A small network was shown many inputs. Here are its activations along a few directions, one row for each input.
In each table, some parts of the input vary, and every possible input appears once, in random order.
A made-up example of a description, with smaller parts first: one of 2 separate values, together with either a single point or one of 11 places along a line or (one of 4 places along a line, together with one of 5 places around a ring).
Shared parts are said once, and a part with two or three values counts as separate values.

Other details of the inputs shift rows strongly along two fixed directions, in all tables alike. That doesn't count.

Rows:
row 1: [ 23  21 -13  11 -33   3 -37  22  15   5   2  35   4]
row 2: [-19 -25  17 -18  17  23  38 -20 -20  -8  30 -10   2]
row 3: [ 25  16   0   4 -36   5 -25  16   1  11  18  27  -5]
row 4: [ -9 -31  21  -2  -9   2  12   1   0 -10  16  -9   6]
row 5: [-13   5 -34  14  32 -22  -5  -7  36   3 -56 -33  -7]
row 6: [ -8  -9   9  -1  15  15  14  -9 -14 -12  39  -8   4]
row 7: [ -5   7 -32  25  40 -27 -10  -9  28   3 -43 -44 -10]
row 8: [  4   4 -27  29  47  -9  -3 -23  35  14 -33 -46 -18]
row 9: [-23 -37  26 -27  -1   6  42  -3 -16 -10   1 -13   9]
row 10: [ 14  28  -3   5 -19  -8 -32  16 -19  -3  24  14   1]
row 11: [-14  -6  15 -27   1   6  22  -4 -17  -6   6  -1   6]
row 12: [ -7  21 -39  11  46  -2   4 -23  32  10 -39 -27 -16]
row 13: [ 22  10   7  12 -39  -4 -24  17  -4   8  10  14  -4]
row 14: [-27 -42  24 -27   0   8  36   1  -6 -22  -5  -3  19]
row 15: [  1  14 -28  22  36 -24  -6 -10  22  12 -48 -43 -15]
row 16: [ -3  22 -36  24  56  -4   1 -26  25  11 -28 -42 -18]
row 17: [  7   8  14  -7  -7   0   6   2 -23  12  -2  42   4]
row 18: [-21 -27  14 -30  14  27  46 -19 -12 -13  12   2  11]
row 19: [ -4   9   3 -16 -15  -1  -9  11 -12  -9  13  16   7]
row 20: [-25 -31  11 -27  17  24  38 -16  -5 -21  16   2  16]
row 21: [ -8 -28  21 -15 -17  11  22   2   2  -5  -7   3  11]
row 22: [ -6 -29  15  -2   2  12  11  -3   0  -8  26  -5   3]
row 23: [-30 -31  18 -34  10  13  35  -7 -12 -24   2   0  20]
row 24: [-10 -20  20 -13  -7   0  19   2 -18  -5   5  -9   1]
row 25: [ 18  43 -11   4 -24  -8 -36  14 -15  10   2  20  -7]
row 26: [ -5  -1 -34  21  39  -7  -8 -12  47   8 -39 -30 -10]
row 27: [ -1  -1 -28  34  36 -21 -11 -13  39   5 -38 -46  -9]
row 28: [-28 -31  20 -24  16   8  29 -10 -21 -21  19 -14  11]
row 29: [ 18  31  -5   0 -40  -7 -28  26   0   7 -22  29   0]
row 30: [  4   2 -24  30  33 -19  -5 -18  34  12 -44 -48 -14]
row 31: [  0  14   7 -22 -19   6   0   8 -15  -5  -5  23   9]
row 32: [  2 -12  22   0  20  -4  25 -13 -32   9  21   6  -2]
row 33: [-13 -12   7  -7  11  16  14  -9 -11 -12  31  -1   3]
row 34: [ 26  24  -9   7 -34   7 -31  17  11  12  -5  32  -3]
row 35: [ 14  37 -22   9 -16   2 -31  12   5   4  16  26  -3]
row 36: [ 13  -6   9   2 -14   8  -4   2  -4   4  21   6  -6]
row 37: [ 27  21  -7  25 -17  -5 -38  13   8   5  22  10  -7]
row 38: [ 20  29   6   4 -18  -9 -16  11 -23  22  10  46  -6]
row 39: [ 26  36  -3  19 -11 -16 -27   9 -21  24   5  37 -13]
row 40: [ 19  34   0   1 -20  -6 -27  12 -24   6  18  13  -3]
row 41: [-12 -32  18 -11 -15   8  17   5   7 -12  -1   4  17]
row 42: [ 12  16   1   6 -35 -12 -32  24  -9  -2  12  19  -1]
row 43: [ 15   8   3   8 -41  -6 -25  23   7   1  11  22   4]
row 44: [-19 -48  28 -19  -3  12  41  -9  -4  -8   6 -14   9]
Each input here is: one of 4 places along a line, together with either a single point or (one of 2 separate values, together with one of 5 places around a ring).
The inputs of row 3 and row 36 match in every part but the place on the line of 4. If row 12 is changed in the same way as row 3 into row 36, which row does it become?
> row 2
The inputs of row 11 and row 25 match in every part but the place on the line of 4. If row 35 is changed in the same way as row 11 into row 25, which row does it become?
> row 33
List by row number the other rows that have the place on the line of 4 in common with row 18.
> row 1, row 14, row 17, row 20, row 21, row 23, row 29, row 31, row 34, row 41
Which other rows does row 27 become when the choice among 2 separate values takes its other values? List them by row number.
> row 30

Rows:
row 45: [  9  21   3  -7 -12   2  -8   6 -22   4  15  27   0]
row 46: [-21 -30  16 -13  38  10  44 -26 -15  -5  15 -22   1]
row 47: [-18 -19  17 -25  10  11  32  -9 -18  -8   6   3   9]
row 48: [-11 -23   5  -7  -1   2  12   1  12  -8 -15  -9   7]
row 49: [  8  -4  20  -6 -24   9  -2   9 -23  -5  42  20   5]
row 50: [ 14  16  -5   9 -19  -2 -23  12   2   3   6  13  -2]
row 51: [ -9   2   1  -7  29   2  18 -16 -16   2   5  -3  -3]
row 52: [  9 -13  22  -3 -35   8  -6  15 -15  -8  38  13   7]
row 53: [-13 -22  18 -16  13   9  29 -12 -18  -7  18  -5   6]
row 54: [ 10  26 -18  12   1  -9 -21   4  11  10 -21   4  -7]
row 55: [  6  30 -20   2  -2  -9 -18   6  10   8 -31  12  -5]
row 56: [  9  10   6  -4 -27   0 -11  13  -9   1   6  24   4]
row 57: [-10  -4 -22  12  30  -8   3 -12  33   2 -41 -30  -5]
row 58: [  7  19 -17   6 -11 -10 -20  10  20   8 -34   7  -3]
row 59: [-13 -23  -7   8  22  -5  11 -10  25  -4 -22 -34   0]
row 60: [-10 -14 -19  14  21 -12   0  -6  41   0 -45 -36  -4]
row 61: [ 22  26 -17  25 -13 -10 -37  10  11   9   6   1 -10]
row 62: [-12 -15  20 -27 -19   9  19   6 -15  -9   1  20  14]
row 63: [  5  -6   5  11   4   3  -1  -5  -7   0  28 -10  -6]
row 64: [ 17  21  -6  14  -5  -1 -21   3  -7   8  22   9  -9]
The inputs of row 53 and row 58 match in every part but one. If row 49 is changed in the same way as row 53 into row 58, which row does it become?
> row 48
Describe the family of inputs behind these rows.
> one of 4 places along a line, together with one of 5 places along a line
